A small network was shown many inputs. Here are its activations along a few directions, one row for each input.
Each table varies a few parts of the input and shows all the possible inputs, shuffled.
A made-up example of a description, with smaller parts first: one of 8 places around a ring, together with either a single point or one of 9 places along a line or (one of 3 separate values, together with one of 4 places along a line).
Shared parts are said once, and a part with two or three values counts as separate values.
In the rows, zero is written as 128.

Other details of the inputs vary at random and push rows far along two fixed directions, the same in every table; ignore that.

Table:
R1: [183 139 104  99  80 115  83 114 148 115 133]
R2: [160 126 111 103  48 112  60 101 128 129 141]
R3: [123 126 124 133 120 139 151 129 122 131 132]
R4: [120 126 122 134 126 127 151 121 125 121 134]
R5: [131 130 121 124 143 123 135 133 141 137 120]
R6: [132 127 122 121 139 132 135 139 139 143 120]
R7: [163 131  91  96  62 117  64 107 135 136 130]
R8: [106  98 141 158 152 108 161 138 143 151 122]
R9: [113 106 120 151 159 116 159 143 152 158 113]
R10: [132 126 121 130 144 122 130 134 139 134 117]
R11: [180 134 127 102  58 124  84 115 140 120 141]
R12: [ 99 119 110 135 118 130 131 117 106 139 132]
R13: [101 104 121 156 147 117 179 131 132 141 130]
R14: [ 99 102 123 161 146 121 177 132 134 143 126]
R15: [115 171 150 116 187 163 102 143  97  98 115]
R16: [180 129 125 110  63 112  77 108 145 111 141]
R17: [ 97 102 122 161 144 123 175 135 133 145 126]
R18: [124 118 144 141 131 122 125 134 134 133 128]
R19: [127 120 142 136 135 116 131 130 133 130 132]
R20: [126 119 143 129 129 128 135 134 132 137 130]
R21: [169 133 107 103  61 130 107 107 131 110 144]
R22: [104 238 184  83 209 213  76 128  24  22 132]
R23: [132 130 123 124 136 136 135 141 138 146 118]
R24: [112 108 119 140 154 116 166 145 151 161 115]
R25: [104 172 176 118 190 158 113 135  86  91 127]
R26: [122 122 122 140 128 125 146 122 123 119 130]
R27: [103  99 142 151 148 111 169 141 144 157 125]
Each input here is: one of 3 separate values, together with either a single point or one of 8 places along a line.
The inputs of R14 and R9 match in every part but the choice among 3 separate values. If R26 is changed in the same way as R14 into R9, which row does it become?
> R10
Which other rows does R21 become when the choice among 3 separate values takes its other values? List them by row number.
> R6, R20
List by row number the other rows that have the choice among 3 separate values in common with R18.
> R2, R8, R11, R16, R19, R20, R25, R27

Table:
R28: [164 166 122  97 105 145  72 112 108  81 134]
R29: [120 118 130 135 149 130 159 142 143 145 119]
R30: [120 148 133 123 146 144 103 127 102 107 125]
R31: [151 153 141 107  76 145 107 100  93  72 157]
R32: [147 158 122 105  78 147 107  96  92  71 154]
R33: [115 110 113 128 126 118 133 134 137 161 122]
R34: [ 80  96 131 168 144 126 212 128 121 137 138]
R35: [117  91 126 163 144 109 184 140 160 151 123]
R36: [ 89 106 117 160 176 130 182 150 139 171 111]
R37: [ 89 181 171 124 227 167 129 144  80  84 115]
R38: [125 168 143 108 153 156  80 122  88  90 128]
R39: [190 161 130  92  82 135  70 106 129  77 143]
R40: [141 173 155 103 153 148  99 127 106  85 132]
R41: [115 106 141 154 151 125 173 148 146 158 120]
R42: [155  93  90 136  63 100 118 118 160 151 134]
R43: [154 112  96 112  84 109 118 121 154 149 130]
R44: [115  97 124 146 142 111 180 145 161 166 123]
R45: [117  97 111 146 132 100 157 129 153 160 123]
R46: [106  93 121 148 125  99 142 130 147 173 122]
R47: [155 166 125  86 102 142  60 114 105 100 134]
R48: [180 105 114 112  55 100 116 120 170 145 139]
R49: [113 171 149 114 161 170  84 134  85 108 119]
R50: [ 51 114 156 170 218 138 168 151 107 157 110]
R51: [111 107 124 135 124 113 126 131 137 162 123]
R52: [100 155 140 121 116 160 106 106  67  89 145]
R53: [ 61 120 142 169 222 144 189 157 112 144 112]
R54: [139 107 114 141 118 107 151 126 155 138 126]
R55: [ 46 115 137 169 190 145 208 134  87 136 132]
R56: [154 165 132 108 124 150  93 123 111  79 131]
R57: [171 108  90 110  59  96 108 111 164 148 136]
R58: [158 162 155  98 122 142  88 125 114  93 137]
R59: [179 107 106 119  60  92 120 112 174 133 138]
R60: [129 116 117 128 130 118 150 136 148 148 123]
R61: [146 165 124 101 119 157  74 123 100 106 127]
R62: [189 157 139 100  77 138  69 114 124  79 145]
R63: [161  99  99 127  52 100  96 111 158 144 133]
R64: [121 122 122 142 149 132 158 141 140 146 117]
R65: [102 110 123 141 147 111 143 133 133 159 122]
R66: [132 115 128 132 128 114 151 133 152 143 128]
R67: [ 86 109 136 159 160 130 146 143 123 150 119]
R68: [107 161 146 122 186 155 117 132  94  98 122]
R69: [139  89 106 138  77  89 119 117 162 166 128]
R70: [110  94 113 148 129 100 149 130 148 166 122]
R71: [ 99 105 115 145 158 124 168 143 140 167 113]
R72: [137 117 123 140 127 125 154 137 152 145 123]
R73: [128 168 172 120 170 160 110 137  94  80 129]
R74: [ 97 176 189 123 219 165 126 147  81  89 123]
R75: [133 151 136 124 149 143 120 129 114  96 125]
R76: [153 101  91 117  69 108 112 120 155 162 126]
R77: [130 155 138 112 150 140 117 131 115 108 125]
R78: [171 166 136 102 104 147  83 119 119  75 139]
R79: [108 171 154 102 162 164  82 134  84 107 122]
R80: [159 101  94 115  51 105  95 115 157 160 128]
R81: [153 104 125 128  98 113 138 133 158 149 128]
R82: [154 111 100 119  87  98 118 115 155 144 133]
R83: [106 108 127 150 160 109 172 139 147 154 119]
R84: [127 170 174 113 172 154 105 134  96  84 129]
R85: [137 108 141 143 127 112 147 132 148 135 132]
R86: [157  98  94 127  81 103 143 126 170 159 124]
R87: [ 82 102 116 155 115 127 172 115 105 139 142]
What is each input in this table made of?
> one of 6 places along a line, together with either a single point or one of 9 places along a line
The inputs of R46 and R40 match in every part but the place on the line of 6. If R79 is changed in the same way as R46 into R40, which row does it become?
> R44
The inputs of R77 and R57 match in every part but the place on the line of 6. If R75 is changed in the same way as R77 into R57, which row does it become?
> R28
List by row number the other rows that have the place on the line of 6 in common with R81.
> R31, R41, R48, R58, R62, R73, R74, R84, R85
Start at R42 and move only the place on the line of 9, one step at a time. The first step leads to R30. Which rows follow, in order?
> R38, R70, R65, R47, R33, R76, R61
